Each row below holds a small network's activations on one record, seen along a few directions.
Records have a field called C. Each example row is followed by its value.
The word none means that the record has no C.
Other fields move the rows too, some of them a lot.
In the rows, zero is written as 500.
Strong random noise was added to every row along 7 fixed directions; ignore it. To show where, here is one row again and again, with new noise each time:
[540 453 487 394 690 672 515 573 633 366 293 449 538 701 268 529 502 496
 626 419 676 444 585 574 278 701 671 638]
[311 635 564 357 605 332 550 424 542 537 549 417 709 676 434 343 430 559
 751 326 281 524 651 526 517 437 548 591]
[506 481 493 490 642 559 524 450 667 394 340 479 551 574 496 503 541 510
 545 517 585 494 497 517 339 633 498 419]
[457 523 406 479 588 304 452 470 401 569 398 535 362 440 299 257 315 724
 593 559 462 418 283 296 412 790 479  90]
[527 525 445 464 498 396 476 441 469 484 380 586 510 442 424 549 531 601
 494 581 527 515 420 455 462 514 489 444]
[492 640 469 490 460 475 611 511 559 420 635 541 412 570 736 396 410 703
 506 615 163 421 700 448 586 470 327 239]
[456 563 457 406 376 262 495 445 401 588 447 658 632 440 340 608 498 622
 528 517 568 584 437 488 604 360 568 640]
[605 527 434 458 612 768 521 704 526 354 285 407 415 598 355 498 465 539
 554 513 542 389 560 527 392 629 578 602]
[484 660 471 500 517 357 426 410 338 512 362 424 553 316 552 454 600 540
 523 574 222 535 376 425 556 310 354 495]

[577 511 540 531 478 602 633 525 394 435 596 461 313 577 562 437 466 633
 370 580 384 421 622 499 451 553 458 391] => c9
[521 471 513 476 495 676 620 602 657 312 441 523 551 627 587 674 635 556
 438 465 580 489 734 694 416 506 582 676] => c2
[398 507 461 640 332 545 617 569 586 600 519 638 532 384 603 633 523 528
 500 425 783 608 526 578 654 448 542 626] => c6
[609 380 512 453 268 361 698 404 512 509 700 816 353 629 546 625 422 728
 333 700 632 502 657 455 570 543 495 357] => c9
[680 485 528 277 483 198 495 108 575 273 769 854 386 626 745 722 645 631
 354 683  78 481 932 478 284 546 477 266] => c2
[518 493 520 270 474 558 511 651 309 420 494 630 258 496 448 426 391 673
 578 369 446 435 553 494 447 624 655 438] => c10
[449 599 401 532 448 697 656 661 629 557 582 545 447 565 527 539 459 576
 539 490 539 494 677 568 628 516 426 587] => c11
[583 540 514 415 791 602 285 363 445 459 334 178 480 438 255 505 644 366
 598 593 324 382 392 479 292 550 440 673] => c3
[446 423 540 449 461 392 605 318 784 505 529 693 729 641 703 681 522 435
 570 438 802 534 607 511 450 505 507 462] => c4
[519 491 508 329 560 431 434 395 457 459 668 457 507 671 354 481 547 520
 619 462 250 437 709 508 358 462 540 638] => none
[570 598 610 523 477 531 398 450 299 384 329 335 392 332 521 507 648 436
 489 451 384 464 475 529 540 398 463 561] => c12
[287 527 755 751 537 400 506 327 643 575 352 300 765 199 883 345 640 373
 502 357 452 695 271 512 564 319 286 396] => c12
[611 464 580 572 452 678 553 431 491 419 305 516 533 496 601 750 643 396
 360 563 706 500 452 572 515 425 573 682] => c9
[559 561 478 338 426 477 497 699 204 537 530 532 445 486  98 531 456 615
 521 447 541 496 561 435 590 562 660 762] => c11
[303 677 524 359 326 291 511 503 223 643 603 673 492 441 529 399 233 627
 668 233 317 497 495 404 716 424 623 453] => c10
[807 450 478 614 789 634 313 461 336 278 239 403 251 329 534 544 705 429
 421 617 433 402 430 528 122 661 412 382] => c1
[395 435 564 550 658 658 508 559 539 454 188 465 417 369 637 297 328 454
 633 263 732 508 198 437 405 820 668 116] => c10
[430 578 543 495 393 221 437 186 611 624 656 475 863 370 649 714 696 422
 446 676 392 683 483 539 683  63 305 821] => c3
[795 435 423 718 361 755 553 711 553 366 345 677 367 342 644 846 518 471
 245 708 914 490 485 651 499 481 495 593] => c1
[339 435 536 681 362 507 655 687 529 638 324 494 629 341 579 376 269 573
 441 358 741 652 208 481 633 608 594 332] => c2
[192 499 641 425 499 293 513 364 559 665 557 479 824 659 401 294 446 546
 744  87 497 685 547 573 586 388 590 694] => c5
[398 591 524 442 546 314 487 413 528 690 554 479 674 396 400 514 505 424
 592 450 432 593 442 548 632 383 555 731] => c3
[556 532 598 491 485 461 407 470 311 482 405 609 402 334 405 512 629 539
 539 375 460 546 474 504 502 457 495 563] => c12
[541 613 411 509 543 530 423 677 334 586 404 477 246 411 388 391 386 568
 383 634 381 389 479 364 553 487 463 444] => c7
[602 603 476 448 478 330 534 552 295 441 794 673 234 567 550 385 341 825
 511 559 135 396 786 484 477 619 443 191] => c1
[530 476 436 473 330 370 398 289 572 561 555 688 614 501 506 732 556 557
 382 628 597 580 487 584 605 362 520 681] => c5
[466 546 550 425 655 412 425 292 449 457 481 463 514 489 592 514 476 426
 667 398 267 424 592 484 461 423 480 553] => c8
[454 569 449 542 517 559 394 546 337 588 344 474 450 385 499 479 587 538
 485 629 435 499 487 494 535 379 402 640] => c7
[728 462 393 418 312 505 492 629 311 515 507 728 378 432 337 776 535 639
 324 618 647 468 571 580 480 430 514 653] => c4
[578 535 452 330 440 409 471 433 360 468 513 622 377 547 322 678 403 491
 475 505 670 410 556 575 517 465 619 675] => c8
[257 568 639 506 434 399 691 397 823 565 627 620 661 624 892 486 199 445
 706 385 624 532 638 498 719 425 527 422] => c8
[472 600 511 537 697 926 482 660 603 436 288 122 537 601 556 421 536 248
 514 468 341 422 662 563 477 449 395 735] => c11
[473 669 523 463 494 653 528 650 346 485 645 405 460 500 538 320 400 529
 523 356 307 416 701 493 649 350 530 725] => c6
[550 519 477 518 378 441 620 570 407 439 625 469 487 545 533 533 438 536
 331 586 388 369 600 522 632 447 349 565] => c4
[363 438 523 206 652 179 524 234 625 587 731 697 517 835 259 523 416 606
 633 235 480 529 853 508 320 679 730 424] => c7
[478 603 484 518 539 297 318 243 307 570 366 408 511 271 595 442 608 521
 540 520 300 561 216 419 628 385 430 405] => c5
[616 459 596 491 474 559 392 360 496 496 349 733 486 402 430 740 616 483
 490 524 765 489 464 484 447 418 636 612] => c6
[477 466 424 511 430 382 494 505 495 582 596 613 485 525 324 525 357 572
 502 575 575 471 454 403 606 540 453 461] => none
[399 563 524 607 622 832 597 767 656 482 463 265 549 625 529 320 321 384
 603 346 616 438 464 539 503 586 582 615] => none

Which value of C does each new row have?
[674 425 537 467 451 404 526 312 395 423 441 674 319 506 487 667 580 581
 383 622 605 489 441 396 415 604 531 426] => c9
[493 501 500 531 521 512 458 459 561 545 272 421 681 479 426 542 559 307
 593 465 739 557 319 483 461 497 554 639] => none
[455 462 593 343 692 595 526 440 753 403 516 445 568 886 338 572 429 438
 673 275 679 473 898 628 363 617 712 595] => c7
[643 476 406 334 518 612 430 594 221 382 395 631 186 467 367 480 390 655
 563 401 389 293 533 381 388 712 649 319] => c10
[480 547 483 468 447 285 482 438 275 548 604 484 454 397 476 441 645 613
 451 513 223 489 506 458 520 431 477 438] => none
[336 493 605 568 762 624 499 535 642 532 250 258 751 504 770 418 606 257
 602 259 700 562 367 561 375 569 477 474] => c4
[656 572 417 444 486 589 415 580 441 512 400 577 336 493 408 642 510 512
 355 684 479 375 636 452 525 360 531 599] => c7
[403 539 470 626 349 636 658 495 795 545 422 548 698 443 693 654 460 317
 426 548 899 620 454 476 690 472 427 587] => c11
[419 461 569 377 401 173 457 303 489 583 716 663 626 518 386 590 553 625
 501 443 586 555 640 492 585 396 565 564] => c6
[462 396 507 429 625 183 423 144 558 481 431 775 537 457 386 596 624 631
 433 543 701 600 318 462 181 760 519 215] => c2
[479 443 458 565 641 251 408 356 455 535 447 519 266 343 542 360 562 617
 322 627 374 483 399 312 339 670 347  43] => c7
[535 416 497 455 621 272 310 285 306 508 271 540 431 246 336 614 615 465
 507 451 576 481 245 424 311 530 563 522] => c8
[443 525 477 473 511 489 538 438 745 490 636 550 437 740 661 347 288 647
 641 524 466 405 648 451 579 673 565 294] => c5
